A small network was shown many inputs. Here are its activations along a few directions, one row for each input.
Each table varies a few parts of the input and shows all the possible inputs, shuffled.
A made-up example of a description, with smaller parts first: one of 5 places around a ring, together with either a single point or one of 9 places along a line or (one of 2 separate values, together with one of 6 places along a line).
Shared parts are said once, and a part with two or three values counts as separate values.
In the rows, 128 means zero.

Other details of the inputs shift rows strongly along two fixed directions, in all tables alike. That doesn't count.

Rows:
row 1: 114 100 147 139 111 119 104 126 96 112 160 133
row 2: 149 104 143 121 157 124 162 99 146 164 119 146
row 3: 139 109 156 126 174 122 159 102 143 148 102 143
row 4: 127 127 129 118 167 118 164 96 130 172 117 153
row 5: 125 127 128 119 167 120 162 94 133 172 117 155
row 6: 114 149 107 124 119 119 125 125 125 112 158 134
row 7: 115 148 105 132 121 116 124 123 119 112 154 133
row 8: 127 130 131 106 163 122 162 95 139 170 120 158
row 9: 130 132 135 135 124 116 121 130 132 88 139 121
row 10: 134 123 142 114 131 176 117 169 131 185 36 101
row 11: 135 124 121 134 113 124 126 130 135 105 159 125
row 12: 105 106 161 136 124 115 101 128 97 94 144 131
row 13: 141 128 125 143 111 118 128 129 125 107 154 122
row 14: 92 125 133 129 118 113 103 120 87 119 159 142
row 15: 129 118 138 106 132 179 114 169 141 183 40 105
row 16: 138 109 156 114 172 125 160 104 150 146 107 146
row 17: 138 127 124 133 110 123 126 129 134 105 158 125
row 18: 130 137 105 130 72 178 80 193 119 142 89 83
row 19: 127 128 129 111 164 119 161 93 136 171 117 155
row 20: 136 125 121 145 114 121 126 128 128 107 155 122
row 21: 118 151 108 131 118 115 124 122 118 112 152 133
row 22: 136 123 120 136 112 122 124 130 134 105 157 126
row 23: 130 134 137 130 123 119 122 132 135 88 142 123
row 24: 137 123 119 141 114 122 125 128 129 106 155 123
row 25: 135 123 119 139 114 121 125 128 132 106 156 122
row 26: 133 121 140 111 132 178 114 167 135 183 36 104
row 27: 129 129 133 139 127 118 121 130 129 88 139 121
row 28: 139 126 123 134 110 121 124 129 134 105 156 127
row 29: 114 147 105 129 120 116 124 123 122 113 155 131
row 30: 131 133 137 132 122 117 121 132 135 88 140 124
row 31: 115 148 106 126 119 116 123 125 125 112 156 135
row 32: 120 142 118 132 88 173 80 198 117 127 74 77
row 33: 117 152 110 134 118 115 125 122 117 113 152 132
row 34: 139 128 124 144 112 120 126 127 127 107 154 123
row 35: 149 103 143 128 160 124 165 101 140 166 119 144
row 36: 131 134 137 141 125 116 122 130 128 89 138 121
row 37: 118 140 115 126 87 175 77 196 124 126 75 79
row 38: 128 129 130 108 162 119 161 95 139 170 118 159
row 39: 130 130 132 117 164 117 164 95 129 172 116 154
Description of these inputs: one of 3 separate values, together with either a single point or (one of 2 separate values, together with one of 6 places along a line).
Q: Changing only the choice among 3 separate values turns row 3 into row 20. The same change can be made to row 16. Which row results?
A: row 11
Q: Which other rows agree with row 19 in the choice among 3 separate values? List them by row number.
A: row 4, row 5, row 6, row 7, row 8, row 14, row 21, row 29, row 31, row 33, row 38, row 39
Q: Which other rows does row 10 become when the choice among 2 separate values takes its other values? List them by row number.
A: row 32

Rows:
row 40: 117 136 131 137 110 121 104 136 118 88 147 121
row 41: 137 135 119 140 102 121 115 139 129 93 151 115
row 42: 125 123 136 104 124 201 107 186 127 219 12 94
row 43: 108 161 85 129 100 120 115 128 110 122 169 132
row 44: 121 128 129 140 104 123 104 136 116 94 153 122
row 45: 104 168 86 127 106 117 116 129 112 116 162 132
row 46: 133 143 120 137 108 119 115 140 130 86 145 115
row 47: 148 93 168 123 195 100 191 64 143 165 132 172
row 48: 152 103 158 115 200 103 197 66 164 155 126 170
row 49: 132 114 126 109 121 203 107 184 132 223 16 93
row 50: 119 123 128 136 106 121 105 139 112 94 155 120
row 51: 135 135 116 138 104 127 118 141 136 91 155 115
row 52: 146 100 160 123 202 98 191 63 151 157 122 170
row 53: 114 131 129 134 112 118 105 140 114 88 148 120
Q: Changing only one part turns row 51 into row 48. The same change can be made to row 49. Which row results?
A: row 52
Q: What do these inputs look like to the network?
A: one of 2 separate values, together with either a single point or one of 6 places along a line
Q: Which other rows does row 44 become when the choice among 2 separate values takes its other values? List them by row number.
A: row 40

Rows:
row 54: 123 129 124 112 129 169 121 153 127 190 69 118
row 55: 121 134 118 120 94 172 87 184 124 144 79 94
row 56: 130 141 113 147 90 115 104 145 125 63 175 111
row 57: 140 113 153 147 135 90 138 102 129 68 176 137
row 58: 131 117 140 117 192 85 193 47 139 155 164 186
row 59: 117 135 114 105 124 166 121 150 121 202 73 122
row 60: 136 108 150 118 131 172 117 160 136 172 57 105
row 61: 129 116 136 112 130 171 119 157 134 181 66 113
row 62: 122 144 116 145 96 114 103 147 120 61 168 111
row 63: 146 91 164 126 197 84 191 54 146 138 154 178
row 64: 135 127 127 130 90 174 89 188 130 133 77 82
row 65: 129 128 131 154 95 114 97 146 119 53 166 105
row 66: 129 136 130 150 98 115 101 149 123 52 160 104
row 67: 140 109 154 122 198 81 194 47 145 146 154 186
row 68: 123 154 101 147 89 113 105 141 119 71 178 116
row 69: 125 126 127 111 128 165 121 151 124 193 67 120
row 70: 126 145 108 136 132 88 149 90 128 97 194 152
row 71: 115 148 105 148 93 112 101 140 110 73 176 117
row 72: 116 133 110 108 126 166 120 149 121 202 73 120
row 73: 128 133 131 149 95 115 97 146 123 52 162 107
row 74: 132 122 138 116 194 83 195 51 140 154 158 184
row 75: 132 111 142 97 196 125 187 73 145 219 91 174
row 76: 123 138 120 145 91 114 99 146 115 64 174 113
row 77: 123 133 121 111 130 167 122 156 129 189 62 114
Q: Changing only one part turns row 66 into row 74. The same change can be made to row 65. Which row results?
A: row 72
Q: What do these inputs look like to the network?
A: one of 4 places along a line, together with either a single point or one of 5 places along a line
Q: Which other rows does row 77 become when the place on the line of 5 takes its other values? List them by row number.
A: row 54, row 67, row 69, row 71
Q: Which other rows does row 75 become when the place on the line of 4 takes its other values? List them by row number.
A: row 55, row 67, row 73
